A small network was trained on made-up records. Each row is its average activation on records with the value named, seen along a few directions.
Values that are neighbours, or in one group, have similar rows; names and order tell nothing.
Random noise pushes rows far along 10 fixed directions. That doesn't count. These rows show it; they differ only by the noise:
[  -5   87  136  -92 -303  196   28 -181 -220 -176  277   41 -178  -63
  128    9 -173 -111 -234  -68 -110   79]
[   3 -420  -66  132  293    2  -41  -84  -47 -172 -299  148   62  164
   -7  -84   70  -95 -121   54  154  116]
[-172 -185    2 -109  -12  -36  124 -203 -120 -221  -27  -36   61  241
  318  159   40   54 -223   48   83  -12]
[ -54 -408  159  -91  246  199  -56  -26  121 -232   75   68   47   86
  322   41 -117 -234  185    2  -90  -79]
[ 124 -244 -114   88  177  120 -134  -72   97  -22  -73   25 -173   -9
 -249 -281  -47  -91 -215   59   47  157]
[  23  -24   29  241 -134  182    2  -63 -109 -221  212 -159  -89 -187
  -86 -245  -35  102   28   54 -161 -171]
[-178  -78 -105 -222 -103  -59   58   -4  198   12  -20  111   70  114
  126   33   26 -166   71  136  140  -54]
[  22 -168 -236  256  -15  -25 -171 -316  -46 -304   22  108 -163   50
 -235 -114 -131 -374 -262 -180   74 -286]
[  23 -180  -39  258  258 -136  -39  -89   13  -66 -175  138  128  134
  -96  108 -101 -208   29 -209  -64 -184]
[-104   47 -275  172 -248 -169  269  -57   81   70 -191   94  265   67
   -1  -72  119   75   94  217   63 -170]
[ -39  -98  -81  447  124 -182   55 -124 -107 -221  -58 -173  149   46
 -141   -5   54  201   44 -101  -98 -426]
[-250  -97   93 -108  -51   64 -114  149 -245 -225  -87   65  -81  -39
  -45 -117  206  -99  -10  132  290  206]


Field MOKI:
lozir: [  66  501  117   21 -259   58  133   10 -262  321   12   75  -64  -63
 -108  126 -195  -76 -347 -194 -236  394]
palav: [ 239  137 -105 -112 -265  -11 -215 -199  -63 -156  213  241 -226 -194
 -259 -118  -95 -106 -202  -98  228   44]
vuke: [  29  -62  -89  129  240  147 -156  -13  -70   12 -302  220    5  143
   99  -14  -42 -569  -82   -6   77  263]
fabo: [-398    1   22   58   62  283   76  173  -83  -71   60 -417   77   10
  486   -4  111  -31  162  137 -141 -124]
led: [ -30  117   18  -73 -203 -105  -21   63   62   55    3  229   93   -6
  -49  207  -70 -300  274 -133   78 -236]
zez: [ 273   52  169  -56   34 -464  -53 -244 -178  -29   91  221  -25  134
 -124  335 -170  166 -223 -418  100 -123]
bigu: [ 526  -64   51  -22 -335    1  178 -176  104  173  -93  804  172 -102
  107   21 -178 -195  293   -3  -12   68]
lok: [-410  194  127 -299  -41   91    5  120 -236 -157   54 -214   27  109
  559  339  224  -42   -3   29   77  187]
zorit: [ 178 -125  -62  115  157  195 -199   25  -36  100   14  -51 -303  -67
 -132 -261   -8 -121 -217   -1   22  300]
romib: [ 102   60  139 -310  -39  113  103   -3   22  112   15   85   49   12
  271  278 -109  -42 -107  -14 -123  255]
tob: [  31   65  -73  -48   31 -108   85  -13   16  126 -118  -79   33  102
   76  105   61  158    7   30   -4  -81]
zolo: [ 153 -104 -305  -67 -163 -214  160 -200  -25 -117 -237    9   56   35
 -110 -119  285  617 -263  167  345    8]
The values of MOKI form a 3 by 4 grid.
Name the neighbours of vuke, in listed order.
Answer: palav, zez, bigu
Name the neighbours of lozir, in listed order.
Answer: fabo, led
Each value of MOKI is a pair of two hidden parts, and every pair occurs once (3 first parts, 4 second parts).
Changing only the second part turns lozir into fabo. led has the same second part as lozir; what does that change turn led into?
Answer: tob
Changing only the second part turns palav into lok. vuke has the same second part as palav; what does that change turn vuke into?
Answer: bigu
